These are the activations of a small neural network, seen along a few directions. Each row is one input.
In each table, some parts of the input vary, and every possible input appears once, in random order.
Descriptions start from the smaller parts, as in this example, which fits no table here: values(2) and (point or ring(11) or (line(4) and ring(8))).
Shared parts are said once, and a part with two or three values counts as separate values.

Other details of the inputs vary at random and push rows far along two fixed directions, the same in every table; ignore that.

Table:
R1: [  0 -32 -43 -35  32  -7   0 -15 -41  21   7]
R2: [ -3 -34  -6 -55 -13  13 -24  12 -36  32 -32]
R3: [ -7 -15  21   9 -59  28  16  80  28  -8 -39]
R4: [ 20 -16  -8 -24   8  13 -12  40 -41 -11   8]
R5: [-21 -24 -14 -34   4  22  -1  25 -23  48 -34]
R6: [ -1 -23 -21 -19  46 -22 -28 -25 -35  -5  16]
R7: [ 15 -15 -38  -5  42 -18   0 -34 -34   5  40]
R8: [  5  35  30   9   7 -26 -19 -21  27 -35  36]
R9: [ 11  19  26  29 -17 -17  16  45  38 -52  13]
R10: [-33 -28  27 -11 -77  22   3  47  34  28 -74]
R11: [-12 -23 -15  -5  45   9 -36 -20 -42  11  16]
R12: [ -6  25  43  37  -8   3  -8 -13  47 -25  -2]
R13: [ 13  40  31  22 -39 -17  25  -5  35 -17  22]
R14: [ 18 -12 -26   6  54  24 -21  11 -50 -23  15]
R15: [ -4  38  13   9  23 -42  10 -10  34 -27  25]
R16: [ 12  43  -5   7  -1 -34   6 -25  32 -31  28]
R17: [  6 -28 -23 -18  24   4  10 -17 -61  26  23]
R18: [-23  -2  39 -17 -60  40  26  45  42  34 -78]
R19: [  1  35   6  51   0 -17  20 -27  14 -21  36]
R20: [ 11 -15 -22   4  32  28   1 -29 -60  27   4]
R21: [ -6 -43 -31 -14 -13  24   5   8 -28  48 -19]
R22: [  3 -16  21 -26 -86  21  27  42  32  38 -43]
R23: [ -6 -32 -24 -21  -3  36   2  -1 -23  39 -42]
R24: [  7  55  14  -2  15 -35   0 -14  31 -26  27]
R25: [ 15  30  -3  48   8 -12   8 -36  32 -20  17]
R26: [-14  31  -3  34 -26 -18  19  -7  52 -21   0]
R27: [  2 -12 -20  -1  50   6 -34 -35 -34   1  -7]
R28: [ -5  19  29  21  13 -30 -12 -19  31 -35  36]
Each input here is: line(4) and (point or line(6)).
Changing only the line(4) part turns R13 into R19. The same change can be made to R22. Which row results? -> R21
Change only the line(6) part in R23. List by row number the other rows that result. -> R12, R18, R20, R25, R27
List by row number the other rows that have the line(4) part in common with R6. -> R1, R7, R9, R15, R17, R28

Table:
R29: [ 18   9 -26  15  64 -16 -18 -26 -37 -22  53]
R30: [ -7 -37 -26 -30  15  34 -10 -20 -54  58 -26]
R31: [ 22  10 -26  12  62 -19 -12 -28 -41 -24  51]
R32: [-18 -44   8 -48 -44  35  -5  54 -11  42 -65]
R33: [  3  14  10  19 -26  -1  13  22  27 -20   2]
R34: [ -8  41  16  40 -24 -32  23 -27  70 -22   5]
R35: [ 22   9 -35  12  59 -18 -11 -26 -39 -29  49]
R36: [-13 -37   9 -48 -48  29   0  51  -6  42 -49]
R37: [-19 -40  16 -42 -40  42   5  55 -12  42 -61]
R38: [-10  -8  18   5 -55  24  17  49  27   1 -42]
R39: [ -4 -58 -23 -38  13  44 -13  33 -67  45 -33]
R40: [  6  10 -39   8  57 -31  -5 -63 -25   0  42]
R41: [  1   1   8   6   5  -8 -10   0  -2 -12  19]
R42: [ -7 -26  -6 -22 -16  29   5 -10 -18  50 -33]
R43: [ -2  -7  16   6 -45  19  16  41  28  -5 -28]
R44: [ -3  48  47  30 -50 -27  12  19  91 -48  -7]
R45: [ -9 -36  16 -47 -46  34  14  50 -14  41 -48]
R46: [ 14   1 -17  10  65 -17 -30 -35 -33 -29  46]
R47: [  6  54  48  58 -40 -23  22  15  87 -59  10]
R48: [-13  43  18  45 -28 -31  23 -24  74 -24   1]
R49: [  2  44  21  34 -20 -21  18 -38  45 -13  14]
R50: [ -3  -1   6  10  12  -3 -14  -1  -4 -17   8]
R51: [ -9 -21  -4 -21 -21  28   7  -8 -17  51 -28]
R52: [ 16   6 -18   5  58 -24 -21 -34 -40 -25  53]
R53: [ -7  -1 -25   0  18 -13   3 -34  -4  16  12]
R54: [ 11  15 -22   0  68 -21 -20 -30 -32 -20  50]
R55: [  0  47  45  23 -55 -30  19  19  80 -42  -1]
R56: [  7 -37 -33 -43  62  18 -27  -7 -72  23   6]
Describe the family of inputs behind these rows. -> line(4) and (values(2) or line(5))
Changing only the line(4) part turns R33 into R35. The same change can be made to R29. Which row results? -> R31
Change only the values(2) part in R40. List by row number the other rows that result. -> R49
Start at R38 and move only the line(5) part, one step at a time. The first step leads to R39. Which rows follow, in order? -> R50, R37, R32
Start at R45 and move only the line(4) part, one step at a time. The first step leads to R54. Which rows follow, in order? -> R56, R37
